A small network was trained on invented records. Each row is its activation on one of them, seen along a few directions.
Records have a field called NEM. Each example row is followed by its value.
The word missing means that the record has no NEM.
The largest differences between rows may come from other fields.
(in the rows, 128 means zero)
[126 140 150 145 143 126 142 146 109 129 125 128 154 147 120 112 160 106
 119 152 148 111 110 159 127]	buzug
[107 105 112  95 143 156 140 137 120 128  98 144 134 123 132 129 118 121
 115 153 133 117 123 120 108]	papav
[ 79 125 131  94 122 182  87 129 133 105 119 128 114 135 135 133  86 139
 153  66  88 142 123  49  93]	papav
[119 101 145  80 117 135 116 145 131 116 112 117 136 142 152 123 114 137
 129 114 126 119 144  93 100]	papav
[ 97 132 125 107 118 141 117 111 177 134 106 140 109 122 109 127 107 154
 145  73 101 133 112 110 135]	bel
[ 92 149 150 114 107 160 113 142 118 137 126  91 126 145 124 127 109 148
 135 112 111 127 166  99 116]	lera
[156 117 110 174 136  96 138 105 150 122 140 154 122 131 108 126 141 114
 103 159 138 113 124 142 139]	feten
[132 119 150 100 105 159 135 149 146 126 123  96 151 114 137 152 102 134
 125 124  99 138 137 109 151]	banu
[168 111 127 144 119  90 136 146 108 112 109 136 145 110 128 119 153 110
  91 163 170 139 114 176 136]	banu
[120 130 162  89 139 180 148 134 147 125 132 124 136 135 113 135 119 116
 131 111 103 123 119 131 137]	buzug
[178 118 106 150 113 102 168 143 109 152 133 141 141 167 169 133 142 136
 119 170 153 124 124 164 144]	noli
[125 163 137 133 130 109 124  94 131 114 138 116 130 115 125 128  97 144
 131 141 137 146 131 141 102]	lera
[139 105  90 140 123 118 136 136 105 157 138 133 142 124 115 130 160 104
 112 127 154 110 113 156 105]	vezed
[142 131 137 135 119 113 115 119 145 132 102  92 125 133 147 112 145 143
 150 123 121 107 136 133 143]	bel
[112 128  91 105 146 140 137 144 129 133 139  99 104 116 121 137 112 118
 144 128 131 137 119 116 113]	vezed
[105 143 132 128 141 117 118 122 121 120 152 127 118 120 152 117 121 122
 131 107  90 139 132 111 140]	lin
[ 91 148 143 133 131 139 108 138 126 117 136 105 137 136 143 138 118 135
 164 120 146 128 153 100 147]	missing
[142 123 120 134 142 125 119 134  98 123 143 143 117 136 138 146 116 144
 138 136 151 114 124 146 163]	missing
[158 135 139 133 138 107 112 116 132 151  93 110 130 129 147 122 148 126
 125 126 135 108 114 151 138]	bel
[134 124 164 130 141 119 109 117 121 137 124 123 124 117 147 156 143 120
 138 130 155 110 132 134 139]	missing
[124  94 118 116 119 135 123 126 151 143 156  98 124 129 126 143 128 147
 147 104 103 124 137 114 114]	vezed
[ 92 136 156  91 128 150 139 112 154 113 137 124 129 128  88 114 111 133
 149  99 121 154 105 101 115]	buzug
[140 154 131 151 148  79 162 135  90 150 126 155 163 103 132 102 172 140
 100 159 164 115 121 152 137]	lin
[114 141 161 132 127 155 114 110 138 117 119 115 104 120 125 129 138 143
 118 110 123 127 152 135 111]	lera
[102 146 161  74 120 186 136 134 168 102 148  90 124 146 126 140  96 136
 166  92  81 136 131  82 139]	buzug
[ 90 138 123 103 105 149  97 129 161 137 123  99 122 146 146 111  98 138
 155  84  88 128 133  99 149]	bel
[165 130 120 136 140 115 121 140 118 128 119 174 141 114 122 154 163 113
 136 155 168 109 143 166 140]	missing
[142 124 158 140 135 154 142 117 143 145 110 133 122 132 154 125 150 124
 127 113 140 151 132 131 120]	noli
[136 132 145  96 148 125 153 130 120 142 132 126 135 109 143 142 121 117
 117 124  98 119 138 126 143]	lin
[177 126 107 166 114 100 145 124  91 161 123 155 140 145 150 126 145 106
 131 163 153 137 109 158 117]	noli
[109 152 135 131 110 126 135 152 142 136 135 109 129 138 111 114 111 137
 127 119 138 112 137  62 136]	feten
[169 122 101 167  95 104 149 123 100 146 132 138 139 149 151 115 147 124
 150 166 147 136 126 143 124]	noli
[141 103 130 154 121 130 121 119 136 112 122 137 134 107 117 137 134 139
 115 136 115 149 114 146 141]	banu
[109 139 137 150 153 121 144 136  97 123 123 128 137 117 128 105 150 122
 121 124 121 127 148 130 137]	lin
[ 98 104 131  85 121 179 113 150 134 109 127 119 121 155 150 131  91 173
 138  91  90 120 141  72 124]	papav
[136 120 129 115  95 117 122 109 133 149 135 123 131 148 125 158 128 141
 115 142 111 119 147 140 116]	lera
[181 133 120 147 128 114 156 124 137 129 147 114 143 126 131 120 121 122
 117 176 135  94 143 131 157]	feten
[154 115  82 120 146  94 152 150 105 163 135 117 130 114 129 135 145 105
 116 185 165 109 107 168 115]	vezed
[133 121 119 142 140 110 139 107 145 129 133 133 132 124  93 107 118 103
 108 148 148 133 132 120 131]	feten
[119 108 165 120 117 156 116 137 140 128 101 112 128 108 122 141 143 125
 104 103 122 145 124 113 134]	banu

Which value of NEM does each new row have?
[118 102 137 116 146 160 111 107 150 118 117 152 142 128 142 137 121 146
 118 110 107 126 122 116 104]	papav
[146 111 129 139 124  78 137 104 110 138 137 121 167 125 137 144 134 111
 142 181 174 110 139 164 139]	missing
[141 136 154 116 145 152 155 130 141 117 137 130 145 131 124 130 134 114
 127 141 120 113 114 161 138]	buzug
[155 127 128 136 136 115 140 147 103 114 147 133 119 160 125 123 135 137
 131 153 125 111  98 159 145]	buzug
[106 155 155 118 132 169 105 103 152 111 122 111 103 125 126 133 131 147
 118  94 122 147 147 114 113]	lera
[ 90 121 125 106 136 169 117 136 131 113 136 145 104 140 121 151 105 142
 138  89 135 134 136 112 160]	missing
[135 112 137 113 125  86 148 117 115 157 131 152 128 115 122 149 140 139
 114 124 105 116 116 122 128]	lin
[161 133 165 124 140 119 124 121 121 133 129 114 132 143 132 129 165 118
 126 144 136 117 100 141 126]	buzug
[148 103 134 161 125 117 158 113 141 149 121 161 131 137 147 139 142 119
 124 144 132 136 124 167 119]	noli
[116 144 154 122 148 122 122 112 132 108 129 109 104 115 145 132 141 129
 135  92  99 143 139  92 130]	lin
[119 123 135 143 129 158 139 105 165 122 128 147 109 136 143 136 115 134
 147  98 110 167 127 120 120]	noli
[ 84 133 134 101 128 142 126 111 162 135  97 120 127 116 100 108  92 144
 148  81 117 142 119 110 127]	bel
[ 95 155 133 125 124 164 101 112 141 123 145 129 116 130 133 118 111 140
 113 109 112 144 140 133 122]	lera
[157 126 105 135 150 140 124 155 138 124 137 137 125 107 116 127 158 132
 141 117 134 124 142 147 109]	vezed
[121 100 142 125 121 134 130 124 127 129 109 119 156 108 104 131 117 113
 109 131 128 159 123 136 130]	banu
[102 109 124 110 118 155 110 144 142 151 166  88 127 128 142 117 118 141
 145  94 102 124 139 106 121]	vezed
[150 138 140 119 154 114 157 125 114 132 135 127 141 109 149 139 127 116
 119 138 103 116 139 143 145]	lin
[ 78 124 139 120 151 184 119 156 134 140 134  94 124 119 115 116 120 133
 138  69 119 134 143 100 109]	vezed
[154 136  76 138 133  61 170 124  93 120 132 126 135 125 139 122 161 114
 127 210 144 124 134 151 149]	lin
[130 113 108 135 129 116 124 119 160 126 162 101 128 130 140 143 134 145
 146 118 116 129 130 126 114]	vezed
